A small network was shown many inputs. Here are its activations along a few directions, one row for each input.
Each table varies a few parts of the input and shows all the possible inputs, shuffled.
Descriptions start from the smaller parts, as in this example, which fits no table here: one of 8 places around a ring, together with either a single point or one of 11 places along a line or (one of 2 separate values, together with one of 6 places along a line).
Shared parts are said once, and a part with two or three values counts as separate values.

Other details of the inputs vary at random and push rows far along two fixed directions, the same in every table; ignore that.

Rows:
R1: [-39  -7  -7 -13 -13  22 -10  24 -18 -18  40  31]
R2: [  3   6  -7 -32 -20  -6 -69  28   7  42 -29   1]
R3: [ 53  13  11  28   6 -39  56 -73   8   8 -42 -18]
R4: [-46 -22 -11 -28 -16  34 -34  43 -12 -18  40  19]
R5: [-24 -13  -1   0  -9  10  16   1 -14 -33  34  29]
R6: [-47 -13 -12 -17 -18  34   4   7 -24  -1  39  14]
R7: [ 60  18  18  33  11 -51  43 -57  14  -9 -41  -1]
R8: [ 62  18  19  28   9 -53  45 -57  16  -9 -43  -1]
R9: [-41   1 -12  -1  10  42   7  28 -14   2  45 -11]
R10: [ 23  14   2  -6 -14 -30 -18 -14   4  24 -35  11]
R11: [  6   1 -10 -43 -23  -7 -66  31  13  38 -25   2]
R12: [ 55  -1   9  20  12 -36  14 -30  26  -5 -51 -21]
R13: [-43 -22  -7  -9   6  48  -2  23  -9  -5  35 -16]
R14: [  1  -8   9  42  28   1  56 -12  -5 -53  27   0]
R15: [  5  30 -20 -23  -2   9 -45  27   6  70 -21 -27]
R16: [-36 -25  -7 -15 -11  27 -20  28 -12 -27  34  17]
R17: [ 52  -1  11  25  13 -36  13 -30  22  -3 -53 -23]
R18: [  7   9  -1 -21  -3   7 -37   9  15  56 -31 -31]
R19: [-26   5   3  14   8  13  21   8 -21 -25  38  19]
R20: [ 62  18  17  27  10 -51  45 -55  16  -9 -42  -2]
R21: [ 15 -12  14  47  30  -9  80 -29   3 -70  23  -5]
R22: [-18 -21  -1  13  12  22  15  16  -3 -42  27  -1]
R23: [-28 -36  -6  -3 -10  30  17 -13 -15 -27  26  -6]
R24: [  9  14  -9 -23  -1  -1 -62  40  16  45 -30 -10]
R25: [-38 -22 -20 -10   3  48  -4  25 -13 -10  33 -18]
R26: [-40  11  -2  -2   3  24  -4  33 -22  -9  46  24]
R27: [ -3  16 -20 -41 -30   3 -50   8  -4  65 -24  -1]
R28: [ -4 -28  13  35   4  -6  77 -65  -6 -61  22  11]
R29: [  9  10  -5 -18   2  -1 -45  10  25  48 -32 -24]
R30: [-23   5   4  14   8  13  23   8 -19 -28  39  21]
R31: [ -2  -5   9  22  13  -5  56 -20  -9 -50  32  16]
R32: [-20 -31  -2  -3  -7  15   8   5  -7 -43  27  13]
R33: [-56 -26  -6 -29 -18  49 -24  24 -18   4  42   2]
R34: [ 23  -4   2  -7 -13 -23 -29  -8   4  18 -42  -5]
R35: [ 10 -11  15  56  31  -7  76 -31  -7 -65  20  -6]
R36: [ 17  12  -5 -13   1  -8 -48  27  15  36 -35 -14]
R37: [-39  -8  -7 -17 -15  21  -8  24 -16 -19  40  31]
R38: [ -3 -28   8  37  21   6  47 -14  -9 -59  15  -8]
R39: [ 35  21  16  13   2 -27  30 -52   7  31 -31 -13]
R40: [-16 -22  -1   7  12  18  18  17   1 -44  28  -3]
R41: [ 19  33  -2 -12   5 -13 -37  30  18  43 -24  -8]
R42: [ 20  33  -3 -12   5 -12 -35  30  17  43 -24  -9]
R43: [ 26  25   5   8  15 -18  -6 -14  25  37 -30 -23]
R44: [ 65  -7  15  30  14 -45  35 -47  29 -20 -55 -23]
R45: [ 11   7 -12 -21  -5   6 -38  11  14  51 -35 -33]
R46: [-10 -11  14  35  24  17  67 -30  -8 -34  33 -16]
R47: [ 29   3  13   3 -14 -27  22 -57   6  23 -36  -6]
R48: [-13 -21   8  25   0  -2  46 -27 -23 -51  22  21]
R49: [ 16   1  -5 -27 -19 -14 -52  12  13  30 -32   2]
R50: [-48  -5 -12 -29 -18  27 -22  41 -16 -10  46  32]
R51: [ -4 -37   7  23   1   1  37 -25 -10 -64  18   9]
R52: [ -7 -11  -2  25   9  11  66 -40 -21 -36  30  -1]
R53: [-20   4   3  10   7  12  24   7 -14 -28  41  23]
R54: [ 17   1  -6 -33 -21 -15 -51  15  16  29 -32   0]
R55: [ -4  22  -8 -31 -23  -9 -59  25  -2  51 -23  15]
R56: [ 10  36  -7 -18   4  -5 -51  42  15  53 -18  -5]
R57: [-40  -8  -7 -12 -12  21 -10  24 -20 -16  39  32]
R58: [-42  10  -9  -5  11  37 -19  58 -10  -4  49   9]
R59: [ 14   1  -5 -25 -17 -14 -54  13  10  32 -33   2]
R60: [ 51  12  18  29   8 -39  56 -76   9  11 -41 -18]
R61: [-32   1   4  11  10  19  30 -10 -10 -19  44  12]
R62: [-47 -28  -6 -16 -10  35 -15  12  -7 -16  37   7]
R63: [ 23  30   6   3   1 -27 -12  -6  -1  33 -29   3]
R64: [ 27  12   1 -14 -17 -30 -16 -13  10  21 -34  12]
R65: [ 28 -10  -9 -16 -19 -12 -19 -28   7  28 -45 -23]
R66: [ -2 -50  13  30   2   7  71 -64  -8 -63  14 -12]
R67: [ 15   7   2 -15 -19 -16  -8 -31   4  43 -34  -4]
R68: [-35   7  -4   7  15  30  -4  44 -13 -13  44   7]
R69: [ -3  -4  10  31  15  -3  54 -22 -14 -47  30  19]
R70: [ 26  -4   2  -7 -12 -24 -28 -10   9  16 -43  -5]
R71: [ 10  34  -8 -25   3  -7 -51  46  17  53 -17  -7]
R72: [ 63  15  18  46  24 -48  45 -47  19 -11 -46 -20]
R73: [-43 -13 -12 -18   4  41 -26  58  -6 -14  40   4]
R74: [-54   4  -9 -11   9  51 -10  42 -15  16  51  -8]
R75: [ 29  27   5  12  13 -24 -11   4   9  30 -34 -15]
R76: [-45  13  -8 -21  -2  29 -16  49 -16  -3  53  25]
R77: [  1  18 -10 -42 -25 -13 -56  27   7  47 -20  17]
R78: [ 20   8  -7 -23   0 -11 -44  28  23  33 -33 -15]
R79: [ 51  -1  10  25  13 -36  13 -30  20  -3 -54 -24]
R80: [-41  -7  -6 -10 -12  22 -10  24 -22 -16  39  30]
Description of these inputs: one of 5 places around a ring, together with either a single point or one of 4 places along a line or one of 11 places along a line.
Question: The inputs of R69 and R59 match in every part but the place on the ring of 5. If R7 is changed in the same way as R69 into R59, which row does it become?
Answer: R16
Question: The inputs of R2 and R72 match in every part but the place on the ring of 5. If R34 is changed in the same way as R2 into R72, which row does it become?
Answer: R75
Question: Start at R45 and move only the place on the ring of 5, one step at a time. The first step leads to R9. Which rows follow, in order?
Answer: R3, R6, R23
Question: Start at R11 and move only the place on the ring of 5, one step at a time. The first step leads to R77. Which rows follow, in order?
Answer: R31, R71, R78

Rows:
R81: [ -7   8  -9 -40 -11  16 -57  60   2  26   4  10]
R82: [-39 -25  -4  -5 -11  17   9   7  -3 -43  46  22]
R83: [ 34  -4  11  -9  -6 -27 -20 -11  23   1 -41   8]
R84: [ 15  15  -5  -4  12   7 -36  29  23  25 -15 -21]
R85: [-17  10 -21 -24   4  25 -50  60  11  19   5   0]
R86: [-32  -1 -15 -35 -37  15 -61  19  -8  41  -1  21]
R87: [-44 -17 -15   9  -2  38  22   6 -21 -21  37   4]
R88: [  7 -32  20  24 -13 -13  51 -64 -10 -38  -7  13]
R89: [ 37  -3   5  -3  -8 -31 -19  -6  -2  17 -46 -11]
R90: [-40  -8  -8   7  14  42  23   0 -15 -20  57  -7]
R91: [ 45  58   9   7   3 -50  -3  -1  -1  33 -29  20]
R92: [ 24  12   0  13  -2  -6  -3 -26   8  37 -33 -27]
R93: [  2   4 -15  -5   2  -4 -40  27   3  26 -29 -14]
R94: [-34 -20  -5  20  19  33   3  23 -17 -34  37 -14]
R95: [ 18 -10  12  24  17 -16  60 -30  16 -32  -6 -13]
R96: [-27  10 -12 -44 -19  23 -34  29 -16  37  22  12]
R97: [-44 -11 -17  -1   9  38  28   3 -17 -26  49   5]
R98: [-32 -18  -2   6  19  37  19  34  -4 -45  40   7]
R99: [ 30  15   3   6  11 -19   2 -13  28  20 -23 -29]
R100: [ 40  12  13   9  19 -13 -10   1  28  19 -36 -27]
R101: [ 34 -22   2  26   9 -16  49 -27   7 -61   0   2]
R102: [-29   2  -2 -12   7  26 -49  51  -8  28  11 -18]
R103: [-20  17 -23 -48 -23  19 -47  29 -11  45  12   9]
R104: [-48 -19  -2   7   0  40  27   8 -25 -19  39   6]
R105: [-25 -13 -10 -10  -8  17  14  19  -7 -32  43  10]
R106: [ 21 -17   1  24 -11 -13  51 -52 -13 -30  -8   0]
R107: [ 12 -14  20  40  13   2  60 -51  -5 -20  -2 -21]
R108: [-40 -19  -9 -13 -14  22   5 -10 -16 -24  41  25]
R109: [ 25   1  14 -16 -16 -33 -10 -22  24  12 -34   4]
R110: [  9 -24  17  14  -4 -16  53 -66  -4 -38   2  14]
R111: [ 29  15  15   3  11 -19   3  -9  27  28 -25 -30]
R112: [ 26  19   9   0  10 -10   3 -29  11  40 -24 -26]
R113: [ 34  57  15  30  25 -34   7  -2   8  35 -16   2]
R114: [ 19  28  15  56  34 -28  72 -24  -7 -36  11  21]
R115: [ 24  19   0 -10   3 -17   2 -25  12  39 -35 -15]
R116: [  1  -7  -7 -16 -18 -14 -57  10   1  15 -29   6]
R117: [ 28   5   5  -8 -22 -20  -1 -25  -4  32 -38  -4]
R118: [-41 -26  -2  11  16  31  11  28 -23 -38  34   0]
R119: [ 39  14   7 -20 -12 -34  -8  -7  19  28 -38  -9]
R120: [-33 -14  -2 -29 -18  14 -62  39 -12  13   3  17]
R121: [ 26 -28   8  26   4 -20  34 -38  14 -63  -6  11]
R122: [ 37  -1  -6  -1 -10 -31 -23  -7   0  12 -45 -12]
R123: [-27  45   3 -14  -7  -5 -41  42 -14  24  23  48]
R124: [-37 -14 -13   4  10  28  24  22   0 -33  47   3]
Question: What do these inputs look like to the network?
Answer: one of 4 places along a line, together with either a single point or (one of 2 separate values, together with one of 5 places around a ring)
Question: The inputs of R100 and R81 match in every part but the place on the line of 4. If R90 is changed in the same way as R100 into R81, which row does it become?
Answer: R103
Question: The inputs of R115 and R96 match in every part but the place on the line of 4. If R93 is changed in the same way as R115 into R96, which row does it become?
Answer: R122
Question: Which other rows does R87 become when the choice among 2 separate values takes its other values? List them by row number.
Answer: R104
Question: Which other rows agree with R116 in the place on the line of 4? List them by row number.
Answer: R82, R83, R86, R88, R108, R109, R110, R120, R121, R123
Question: Which other rows does R94 become when the place on the ring of 5 takes its other values? List them by row number.
Answer: R84, R90, R92, R99
